Here are a small network's activations along a few directions, averaged over the inputs that share one value of a field.
Values that are neighbours, or in one group, have similar rows; names and order tell nothing.
In the rows, zero is written as 500.
Random noise pushes rows far along 8 fixed directions. That doesn't count. These rows show it; they differ only by the noise:
[532 482 525 420 469 627 555 707 557 706 707 643 452 599 583 552 513 481
 311 288 459]
[566 707 584 502 517 351 422 535 472 347 503 376 340 565 626 519 627 545
 371 719 565]
[642 237 425 525 477 699 591 643 506 627 379 495 485 466 492 204 416 575
 614 283 551]
[446 449 565 422 510 628 548 676 596 533 705 742 515 411 475 280 445 471
 504 182 269]
[585 458 370 603 561 575 654 546 488 417 465 490 610 342 551 634 422 332
 626 346 437]
[434 634 676 510 493 426 502 443 476 335 573 499 462 474 493 346 472 520
 557 623 438]
[527 541 595 609 521 466 651 375 428 249 473 413 566 328 472 324 382 432
 788 626 451]
[387 584 500 348 451 544 570 621 536 598 687 764 611 499 415 529 572 415
 459 452 281]
[601 524 433 352 365 499 630 679 374 758 349 473 507 661 480 401 716 747
 339 746 750]
[514 444 498 541 505 586 487 590 518 558 482 507 452 540 567 497 444 536
 416 322 540]


Values of K:
k8: [545 428 339 532 527 599 381 527 573 621 421 404 366 486 489 538 506 486
 360 441 623]
k6: [507 447 337 578 599 503 260 467 520 377 178 456 449 408 542 653 544 502
 439 243 575]
k3: [534 564 420 428 557 503 405 560 590 519 547 479 426 418 439 508 604 447
 463 624 484]
k7: [438 452 579 724 538 543 656 347 449 314 498 371 691 359 479 577 297 395
 663 376 605]
k5: [294 598 553 427 538 393 566 382 555 472 768 730 732 505 431 696 518 392
 522 438 243]
k4: [660 320 422 412 585 490 297 694 721 455 516 557 331 374 615 151 582 590
 480  87 333]
k1: [516 394 572 518 450 652 620 504 437 758 577 534 509 586 518 663 346 508
 414 389 659]
k9: [593 652 463 435 584 277 456 435 531 375 727 425 460 563 578 852 589 297
 447 684 351]
k2: [427 580 614 541 583 387 739 557 476 356 761 658 597 238 650 483 431 599
 447 244 379]
The values of K form 3 separate groups.
Question: List the group mates of k8, in the order listed.
Answer: k3
Question: List the group mates of k6, in the order listed.
Answer: k7, k1

Values of H:
h2: [356 444 564 635 555 622 496 329 452 272 269 520 643 272 328 287 276 481
 816 378 457]
h8: [407 462 512 500 447 414 397 325 410 473 356 489 517 577 385 508 474 541
 646 716 474]
h1: [542 492 342 439 470 482 784 498 450 617 553 568 796 473 452 809 561 388
 524 449 518]
h5: [486 501 391 567 495 506 307 480 496 396 269 395 446 544 419 568 544 341
 596 656 458]
h7: [434 193 458 529 394 650 491 442 452 738 259 513 608 619 404 282 412 746
 594 370 680]
h6: [355 510 582 452 540 458 178 509 609 456 421 497 303 569 408 192 506 722
 339 450 492]
h3: [299 655 711 357 420 344 429 476 484 501 628 646 492 622 466 382 561 670
 399 649 402]
h4: [565 584 455 492 566 454 477 489 565 353 599 500 436 419 531 465 580 351
 551 644 319]
h9: [371 641 434 347 357 402 499 454 441 705 431 554 572 584 360 581 684 595
 402 884 596]
The values of H form 3 separate groups.
Question: List the group mates of h7, in the order listed.
Answer: h8, h1, h3
Question: List the group mates of h4, in the order listed.
Answer: h6, h9
